Each row has a name. Each piece below is followed by the name of the row it came from, unless a question asks for something else. Each question is about the rows just above it. Places in a row count from 0.

Columns, left to right: V N G Q
suzu: [ 0.25 -3.01  5.15 -0.76]
nad: [1.17 2.81 0.10 0.74]
kube: [-0.46  2.35  5.43 -1.71]
Lod: [ 8.10 -4.12 -2.70  0.65]
bil: [-4.77  0.19 -4.34  1.02]
zak: [ 4.36 -1.99 -0.05  2.49]
[ 8.10 -4.12 -2.70  0.65] is in which row?
Lod
asked: [1.17 2.81 0.10 0.74]
nad

Columns, left to right: E F H P
dorup: [ 2.42 -2.53 -7.22 -4.25]
vas: [-0.26  2.57  2.04  5.03]
nores: [-1.07 -1.12 -5.05 -5.73]
suzu: [-3.74  4.29 -1.53 -1.53]
Lod: [ 2.44 -0.40 -0.39 -4.95]
Luvo: [ 2.21  1.92 -4.29  2.94]
nad: [-3.80  3.17 -8.24 -7.51]
kube: [ 6.64 -2.08  8.51  4.32]
Which column holds this, read top down? [-7.51  4.32]
P
asked: [ 6.64 -2.08  8.51  4.32]
kube
Which entry of vas is missing from [ 2.57  5.03 -0.26]?
[2.04]
[ 2.42 -2.53 -7.22 -4.25] is in which row?
dorup
asked: [-3.74  4.29 -1.53 -1.53]
suzu

Columns, left to right: Y R T U B D X
nores: [-3.94  0.01  2.28  4.55 -3.78  2.39 -2.51]
dorup: [ 2.22  2.73  0.02 -5.16 -1.39 -4.00  1.11]
bil: [ 4.17  0.33 -1.86 -6.30  3.27 -2.81  1.80]
Lod: [ 2.79 -2.74  2.19  5.99  2.06  1.48  1.65]
Luvo: [ 5.56  1.57 -1.54 -4.65  1.82 -4.71  4.84]
suzu: [ 1.63 -3.48 -1.06  3.41  5.11  2.34  1.75]
defim: [-3.08  0.28 -1.99 -2.72 -1.20  1.59 -2.38]
rugaz: [-4.38 -1.60  5.88  8.20 -4.79  5.89 -2.92]
kube: [ 2.68  1.35  3.74  2.75  0.60 -3.38  1.50]
nad: [ 1.52 -2.51  0.10  5.32  3.47  3.03  2.05]
zak: [ 4.00  2.16  1.72 -1.56 -0.09 -4.38  3.03]
asked: [ 1.63 -3.48 -1.06  3.41  5.11  2.34  1.75]
suzu
Which column holds [-4.00 -2.81  1.48 -4.71  2.34  1.59  5.89] top down?
D
rugaz without one entry, shuffled: [-2.92 -4.38  8.20 -4.79 -1.60  5.88]. Gone:
[5.89]
key -> tag
[1.57] -> k865
[-4.72] -> k633
[-4.71] -> k826
[4.84] -> k707
[-4.70] -> k686
[2.39] -> k446
[4.85] -> k461
The tag of Luvo, keyed by place 5:
k826
Which column holds [-1.86  2.19 -1.54 -1.06 -1.99  5.88  3.74] top down?
T

Columns, left to right: A Z S J K C M W L
defim: [-5.99 -3.60 -5.68 -5.91  2.88  7.39  1.78 -4.07 -1.78]
vas: [ 0.36  4.20  1.68 -2.95 -3.48  1.19  5.45 -1.76  3.57]
rugaz: [-2.57 -3.05 -5.48  4.22  4.03  3.68 -6.47  3.67 -4.59]
suzu: [ 1.73  1.27  4.39  1.93 -1.71 -3.71 -0.63  3.20  0.87]
nad: [-5.67 -6.26 -6.37 -7.28  4.39  8.91 -2.93 -6.21 -3.01]
dorup: [ 3.02  1.65  1.77  2.46 -2.23 -3.15  0.98  1.59  1.68]
bil: [-1.58 -1.50 -3.48  4.39  1.77  1.76 -5.66  2.52 -3.83]
kube: [ 3.02  1.65  2.94  2.46 -2.23 -3.15  0.98  1.59  3.13]
Which entry of rugaz is missing from [-4.59 -3.05  4.22  3.68 -5.48 -2.57 -6.47  4.03]?
[3.67]
The one value in bil and dorup:
[1.77]
The one value in nad and suzu:
[4.39]
asked: [ 3.02  1.65  2.94  2.46 -2.23 -3.15  0.98  1.59  3.13]
kube
Which entry of bil is missing from [-3.83  2.52  1.76 -5.66  4.39 -1.58 -3.48 -1.50]?
[1.77]

Columns, left to right: mal repum sibab pabis Feko Ritim zisof bufab
nad: [ 7.88  1.44  1.09  7.75  1.49 -0.63 -0.20  2.07]
Luvo: [ 7.88  1.44  1.09  7.75  1.49 -0.63  1.27  2.79]
suzu: [ 7.88  1.44 -0.73  7.75  1.49 -0.63  1.27  2.79]
vas: [ 7.88  1.44 -0.73  7.75  1.49  1.87 -3.41 -2.65]
Shuffled Luvo with one entry gone: [ 1.27  2.79  1.49  1.09 -0.63  7.88  7.75], missing
[1.44]
asked: [ 7.88  1.44 -0.73  7.75  1.49 -0.63  1.27  2.79]
suzu
Which column holds this, read top down? [ 1.09 -0.73]
sibab
asked: [ 7.88  1.44 -0.73  7.75  1.49  1.87 -3.41 -2.65]
vas
The row with [ 7.88  1.44  1.09  7.75  1.49 -0.63  1.27  2.79] is
Luvo
[ 7.88  1.44  1.09  7.75  1.49 -0.63 -0.20  2.07] is in which row?
nad

Columns, left to right: Vut mak kelik Dom Nelo Gopi
vas: [-2.15 -0.48  1.43  8.21  4.48 -0.99]
dorup: [ 3.53 -2.22 -0.74 -1.81 -0.73 -0.23]
nad: [ 2.78  1.79 -0.44 -0.16  1.21  0.99]
zak: [ 1.83 -1.36  4.75  2.27  1.05 -0.47]
defim: [ 2.78  1.79 -2.92 -0.16 -1.00  0.99]
suzu: [-2.24  0.61 -1.45 -4.81 -2.37 -0.58]
nores: [-2.92 -1.29  5.57 -1.08 -2.29 -0.31]
rugaz: [-2.24  0.61 -1.45  1.70  2.30 -1.25]
Table of tags by key:
[-2.22] -> k293
[-2.92] -> k68
[-0.73] -> k530
[3.53] -> k263
[-2.24] -> k845
[2.78] -> k448
Join dorup by its entry at place 0:
k263
dorup without one entry, shuffled: [-2.22 -1.81  3.53 -0.23 -0.74]. Gone:
[-0.73]
Which column holds [-2.92 -1.45] top down?
kelik
Which column holds [-0.99 -0.23  0.99 -0.47] top down?
Gopi
Shared by nores and defim:
[-2.92]
Where do [-2.92 -1.29  5.57 -1.08 -2.29 -0.31] appear?
nores

Columns, left to right: vov Gakuv gudal bar Kodum faru
Luvo: [ 1.67  0.14 -0.23  0.37 -1.01  0.70]
nad: [-2.65  4.03  4.20  0.46 -6.88  3.81]
dorup: [ 0.12  0.07 -0.29 -0.64  0.90  0.23]
suzu: [ 4.50  4.85 -2.33 -7.55  0.00  4.51]
key -> tag
[3.81] -> k145
[0.46] -> k645
[-6.88] -> k843
[0.00] -> k985
[0.90] -> k226
Join nad by its entry at place 4:
k843
Shuffled suzu with one entry gone: [ 4.50  0.00  4.85 -2.33 -7.55], missing
[4.51]
[0.70 3.81 0.23] is in which column, read top down?
faru

Columns, left to right: vibi bamug Gili dos Mavum zugup zusak
bil: [-0.01  1.82 -3.43 -1.77 -7.21  1.83  2.33]
nad: [-0.15  3.18  6.96 -5.56  1.82 -1.78 -3.81]
kube: [-0.22 -2.48 -0.55  1.82 -1.77  6.64 -2.95]
The one value in bil and nad:
[1.82]
Which column holds this, read top down? [ 6.96 -0.55]
Gili
The one value in kube and nad:
[1.82]
Shared by nad and bil:
[1.82]

Columns, left to right: Sak favog bava Mifam sedaf Mul lumod Kinir zoda votop
suzu: [ 3.24 -0.44  5.36 -0.03 -3.19 -3.94  3.60 -0.40 -1.28  3.34]
vas: [-0.64 -0.39  2.00  2.01  3.74  0.29 -1.12  0.18  1.35 -0.21]
Lod: [-2.89  0.91 -6.48  0.70  2.07  3.69 -4.73 -5.69  1.41 -2.83]
rugaz: [-0.64  0.25 -4.16  2.01  3.74  0.29 -1.12  0.18  1.35 -0.21]
dorup: [ 1.55 -0.52  6.04 -0.09  0.59 -2.55  3.68  4.25 -0.40  1.41]
Luvo: [-1.18 -1.57 -4.59 -2.55 -1.86  1.99  0.55 -2.42 -1.96 -1.00]
kube: [ 1.48 -0.82  4.86 -0.33 -1.33 -2.94  3.32  4.25 -0.39  1.75]
defim: [ 1.55 -0.52  6.04 -0.09  0.59 -2.55  0.61  4.25 -0.40  1.33]
nad: [ 1.55 -0.52  6.04 -0.09  0.59 -2.55  0.61  4.25 -0.40  1.41]
zak: [-0.85 -0.65  0.36 -2.01  1.35  0.99  2.38 -0.53 -0.92 -1.54]
key -> tag
[-4.59] -> k280
[-2.55] -> k71
[-1.57] -> k261
[-0.03] -> k152
[2.01] -> k799
Join Luvo by its entry at place 3:
k71
asked: [ 1.55 -0.52  6.04 -0.09  0.59 -2.55  0.61  4.25 -0.40  1.41]
nad
Which value is in both nad and suzu?
[-0.40]
Which row holds [-2.89  0.91 -6.48  0.70  2.07  3.69 -4.73 -5.69  1.41 -2.83]?
Lod
Which column holds [-0.39 -0.40] top down?
zoda

Columns, left to right: Tezat gifab fofa Pupaf Kedu Goru duna nup
rugaz: [-3.38 -5.86 -3.39 -4.61 -4.89  0.94 -2.30  3.77]
kube: [-1.22 -0.77 -2.89 -3.77 -3.53 -1.37 -0.68 -1.43]
defim: [-6.88 -5.05 -5.04 -3.75 -4.08  6.40 -7.15  7.38]
Luvo: [-4.95 -8.93 -3.32 -4.46 -5.11  1.82 -3.95 -4.77]
bil: [-3.38 -5.86 -3.39 -4.61 -4.89  0.94 -2.30 -5.04]
The row with [-6.88 -5.05 -5.04 -3.75 -4.08  6.40 -7.15  7.38] is
defim
Which column holds this, read top down? [-2.89 -5.04 -3.32]
fofa
The one value in defim and bil:
[-5.04]
defim without one entry, shuffled: [ 6.40 -4.08 -3.75 -5.04  7.38 -6.88 -7.15]. Gone:
[-5.05]
Which column holds [-2.30 -0.68] top down?
duna
tags:
[0.94] -> k790
[-1.36] -> k331
[6.40] -> k19
[-1.37] -> k443
[-5.05] -> k626
[1.82] -> k864
[6.41] -> k885
[-3.75] -> k67
Look up the entry of defim at place 5 in the table:
k19
[-4.95 -8.93 -3.32 -4.46 -5.11  1.82 -3.95 -4.77] is in which row?
Luvo

Columns, left to right: mef Filuk muda laga kofu Tasog peteb
Luvo: [ 1.53  4.63  0.60  5.82 -1.34 -1.63 -0.56]
defim: [ 6.97  4.34  4.42  8.31 -0.93 -6.57  0.31]
nores: [-1.48  5.42 -3.56  1.42  0.25  5.43 -1.95]
suzu: [-3.46  2.48 -5.10 -0.28  2.10  7.57  0.74]
rugaz: [-0.38 -5.09 -1.34  2.93  1.55 -0.73 -5.10]
kube: [ 3.38  4.16  4.67 -7.84 -3.13 -0.64  8.30]
nores without one entry, shuffled: [-3.56  0.25 -1.48  1.42  5.42  5.43]. Gone:
[-1.95]
asked: [ 6.97  4.34  4.42  8.31 -0.93 -6.57  0.31]
defim
Which entry of nores is missing from [ 5.42 -1.95 -3.56  1.42 -1.48  0.25]?
[5.43]
Table of tags by key:
[1.53] -> k804
[7.57] -> k82
[6.97] -> k465
[-0.28] -> k965
[-3.46] -> k99
[-0.38] -> k900
The tag of suzu, keyed by place 0:
k99
Which value is in both rugaz and suzu?
[-5.10]

Columns, left to right: ruk Kub dis miv
kube: [ 0.06 -1.00 -2.36  1.52]
Lod: [-0.32  1.76  3.88 -3.03]
nores: [-0.74  0.22 -0.03 -1.35]
vas: [-1.33 -0.16 -1.14 -1.34]
Luvo: [ 2.62 -1.87 -2.43  6.53]
nad: [-2.49  0.89  0.47 -5.06]
defim: [ 2.89 -1.65 -2.04  6.71]
suzu: [-4.19  1.72  1.13 -8.76]
rugaz: [-1.02  1.64  3.07 -3.90]
bil: [ 1.27  1.42  4.26 -0.01]
Shuffled bil with one entry gone: [4.26 1.42 1.27], missing
[-0.01]
Shuffled vas with one entry gone: [-1.14 -1.33 -0.16], missing
[-1.34]
Which column holds this, read top down? [-1.35 -1.34  6.53]
miv

Columns, left to right: Foni zabud bes Buk pep
Luvo: [-2.02 -1.03 -2.52  1.67  0.00]
zak: [-3.14 -1.63  0.00  0.00  0.73]
bil: [ 2.09 -0.82  1.64 -1.06 -0.94]
dorup: [ 1.10 -0.69 -0.62  0.42  1.41]
defim: [ 1.10 -0.69 -0.62 -3.22  0.00]
vas: [-2.50 -1.30 -0.13 -3.23 -1.53]
suzu: [ 0.00  0.00 -0.48 -0.17  0.00]
Lod: [ 3.43 -6.09  3.42  7.57 -0.63]
kube: [-2.36 -1.27  0.00 -0.52 -0.57]
rugaz: [-2.50 -1.30  1.06  1.11 -1.31]
nad: [-0.05  0.85  1.14  0.00 -1.45]
nores: [-0.61 -1.58  1.15  0.44  1.93]
asked: [ 1.10 -0.69 -0.62  0.42  1.41]
dorup
Lod without one entry, shuffled: [-0.63 -6.09  7.57  3.43]. Gone:
[3.42]
Which column holds this, read top down? [ 0.73 -0.94  1.41  0.00 -1.53  0.00 -0.63 -0.57 -1.31]
pep
[ 0.42 -3.22 -3.23 -0.17  7.57 -0.52] is in which column, read top down?
Buk
Which entry of rugaz is missing from [ 1.11  1.06 -2.50 -1.31]?
[-1.30]
[ 0.00  0.00 -0.48 -0.17  0.00] is in which row?
suzu
Which column holds this, read top down? [ 1.10 -2.50  0.00  3.43 -2.36 -2.50 -0.05]
Foni

Columns, left to right: lages Vigis naz Kas
dorup: [ 1.38  0.21 -4.29  1.67]
vas: [ 3.92 -1.15 -1.16 -3.60]
nores: [ 5.02  4.32  1.72 -1.95]
Lod: [-5.57 -3.71  6.13 -1.15]
bil: [-6.68 -6.36  0.83  3.47]
tags:
[-1.95] -> k683
[3.47] -> k507
[-1.96] -> k810
[1.66] -> k380
[-1.94] -> k795
[1.67] -> k622
[5.02] -> k29
The tag of nores, keyed by place 3:
k683
The row with [ 3.92 -1.15 -1.16 -3.60] is
vas
Which value is in both Lod and vas?
[-1.15]

